A small network was trained on invented records. Each row is its activation on one of them, seen along a few directions.
Records have a field called Kel. Each example row is followed by its value.
The word absent means that the record has no Kel.
Other fields move the rows too, some of them a lot.
In the rows, 500 means zero.
Strong random noise was added to every row along 2 fixed directions; ignore it. To show where, here is one row again and again, with new noise each time:
[406 595 615 482 550 408 391 546 464 734 590 367 579 409 525 563 393 612
 666 680 719 431 283]
[621 382 800 417 546 807 530 589 625 619 825 444 540 484 601 428 778 553
 698 391 454 444 424]
[461 524 515 527 518 475 443 508 489 566 512 456 448 498 545 518 492 512
 511 545 527 555 444]
[465 525 564 507 527 494 441 524 497 606 559 436 484 478 547 519 499 537
 561 558 560 519 409]

[590 443 590 534 517 644 558 568 547 463 618 517 502 582 561 446 673 470
 589 447 405 428 471] : m13
[642 432 342 500 475 439 555 443 393 384 351 496 465 534 492 471 736 508
 681 479 543 370 437] : m10
[608 387 392 520 501 562 609 464 448 330 421 543 472 529 463 404 758 517
 578 384 471 399 574] : m3
[563 369 535 521 532 616 511 500 562 435 584 525 399 545 558 476 663 417
 481 385 372 561 589] : m8
[454 645 539 496 502 322 484 537 349 611 498 435 658 387 439 532 420 637
 671 642 800 279 317] : m11
[536 438 342 562 485 437 558 436 457 344 402 538 463 536 468 482 616 455
 481 389 488 490 575] : m6
[418 567 628 452 540 541 407 516 568 615 635 445 632 476 466 533 312 536
 392 566 509 531 443] : m2
[377 613 637 419 528 490 367 499 579 728 665 379 608 389 516 613 218 582
 430 546 631 589 399] : m12
[578 437 706 429 572 726 548 566 587 578 698 504 549 499 544 422 659 588
 626 484 470 468 479] : m1
[456 540 322 517 436 296 495 448 389 489 301 434 503 455 451 520 497 563
 659 594 704 346 440] : m9
[604 461 323 578 490 364 573 464 380 365 351 535 478 541 500 476 695 482
 662 480 578 370 460] : m6
[526 437 408 510 485 438 519 422 452 371 365 569 466 517 443 454 605 479
 476 472 513 449 551] : m7
[601 379 329 537 477 506 630 444 499 297 400 542 404 567 489 446 714 456
 571 409 409 517 603] : m4
[466 533 504 454 511 368 500 485 450 617 553 364 626 395 447 555 495 603
 733 579 753 336 339] : m6
[470 481 265 534 444 321 504 370 416 338 227 550 368 533 423 500 509 436
 389 518 503 553 588] : m7
[302 633 378 544 512 256 371 499 431 598 366 440 524 390 441 578 177 544
 438 690 697 493 481] : m5
[472 588 289 604 441 286 526 459 334 350 248 557 434 528 445 498 457 474
 384 506 564 498 543] : m11
[561 351 547 495 515 653 528 533 590 460 595 462 453 541 549 469 689 453
 560 402 381 517 550] : m13
[637 431 356 552 452 423 575 490 375 370 336 540 489 524 525 425 782 545
 774 501 594 246 445] : m9
[599 381 336 552 438 526 596 447 467 275 355 575 417 561 510 408 747 469
 522 347 419 415 641] : m9
[567 499 509 463 468 542 549 525 485 446 521 539 542 496 489 461 569 510
 495 412 485 448 519] : m15
[350 581 468 465 490 441 420 441 517 538 452 433 507 512 428 550 255 470
 267 548 456 648 515] : m2
[366 603 633 509 518 462 423 520 520 640 644 434 600 438 485 547 315 537
 442 581 598 495 432] : m8
[438 554 288 570 414 375 486 385 462 360 282 534 333 584 482 548 340 347
 175 406 341 768 651] : m12
[615 469 544 461 487 561 572 556 458 481 556 557 571 495 515 461 648 526
 636 432 524 341 438] : m15
[542 531 224 556 477 257 548 444 280 408 211 480 447 493 442 496 617 565
 735 637 682 333 393] : m3
[506 496 612 442 459 627 497 480 606 522 649 460 508 493 502 503 470 472
 370 357 391 621 542] : m12
[549 453 314 559 523 411 543 451 382 386 328 524 477 510 454 467 632 531
 610 523 577 396 495] : m3
[570 422 564 465 524 550 591 527 508 486 594 472 635 460 460 446 675 592
 765 481 616 301 421] : m4
[506 513 608 455 481 587 542 523 590 542 608 538 559 489 517 492 450 536
 476 482 466 502 525] : m14
[372 594 450 495 491 453 444 512 503 597 458 453 465 431 509 515 322 574
 414 573 561 572 527] : m5
[536 354 556 492 439 813 608 482 659 326 614 545 372 641 531 397 681 350
 267 207 145 698 745] : m13
[556 482 224 615 476 294 596 448 343 303 223 573 444 567 469 492 619 483
 632 562 575 388 480] : m4
[530 509 387 568 449 439 563 484 401 339 375 573 449 523 472 462 588 489
 411 412 473 486 580] : m11
[439 574 410 482 535 279 429 458 381 565 396 404 645 412 413 548 405 618
 641 632 760 316 337] : m10
[506 396 369 545 484 704 580 428 604 251 416 645 261 640 532 403 586 375
 106 291 134 846 838] : m1
[483 595 367 522 455 337 494 486 397 456 358 533 518 501 446 525 388 495
 440 538 583 465 488] : m15
[733 343 458 486 506 620 617 481 456 336 477 560 499 566 533 408 899 497
 697 353 442 320 490] : m10
[511 522 736 406 517 627 521 575 613 658 736 490 658 431 515 494 447 603
 615 534 578 385 401] : m14
[433 564 613 528 510 479 449 522 504 592 609 456 567 474 505 514 407 504
 480 556 560 493 449] : m8
[444 479 571 470 574 600 405 501 629 505 616 531 562 503 463 527 383 435
 321 451 403 584 572] : m2
[387 659 371 516 499 222 418 492 282 611 358 418 578 445 446 562 347 629
 599 719 808 354 301] : absent
[485 585 503 538 551 403 512 540 411 555 449 503 553 496 477 498 480 569
 645 689 624 383 353] : m1
[355 596 320 564 499 282 420 449 504 462 315 581 466 494 443 583 195 443
 297 589 533 603 589] : m14
[542 388 363 546 455 558 547 486 501 389 376 551 329 533 524 460 631 432
 436 401 362 576 669] : m5

Here are new rows. What is Kel for each?
[342 610 458 490 575 275 326 483 452 631 432 415 595 440 435 624 184 520
 456 715 653 508 392] : m2
[517 567 362 571 453 326 527 487 419 458 298 567 450 549 510 525 438 494
 528 616 526 485 464] : m14
[695 339 810 303 540 803 576 557 610 632 844 367 714 415 503 419 859 635
 895 378 613 216 342] : m10
[566 519 444 557 463 450 553 516 379 403 423 566 503 498 479 464 621 523
 558 464 551 386 478] : m11
[384 578 730 425 509 490 450 539 493 745 702 340 649 391 476 536 390 589
 645 617 683 401 312] : m8
[607 368 503 522 542 642 573 515 531 370 489 585 426 572 515 435 721 426
 532 430 372 528 601] : m1
[575 467 179 607 439 301 580 405 351 291 225 545 352 576 493 506 652 424
 544 473 507 492 532] : m6
[506 517 498 473 496 499 478 486 474 519 463 462 490 550 471 515 505 485
 504 547 451 517 417] : m2
[476 521 405 544 484 508 488 503 499 469 415 543 383 507 544 460 453 503
 382 487 433 599 613] : m5
[560 439 352 529 442 557 569 451 555 339 361 626 301 604 563 463 559 430
 319 377 265 714 702] : m14
[525 504 656 440 553 498 480 570 553 655 631 495 655 423 502 528 476 575
 731 602 656 320 376] : m14
[528 554 638 462 495 483 518 569 410 584 601 460 650 407 465 488 572 631
 721 531 719 266 347] : m11
[557 500 374 518 484 336 583 490 371 468 375 464 538 481 462 506 626 577
 835 629 703 295 342] : m4
[655 431 344 558 431 527 610 498 439 260 364 645 412 591 535 413 708 399
 441 348 326 499 603] : m15
[564 475 533 495 460 585 570 507 561 451 519 589 484 549 531 463 532 474
 458 439 392 542 580] : m14
[631 490 561 515 484 533 590 553 418 454 529 538 563 493 513 420 738 546
 687 436 583 302 435] : m11
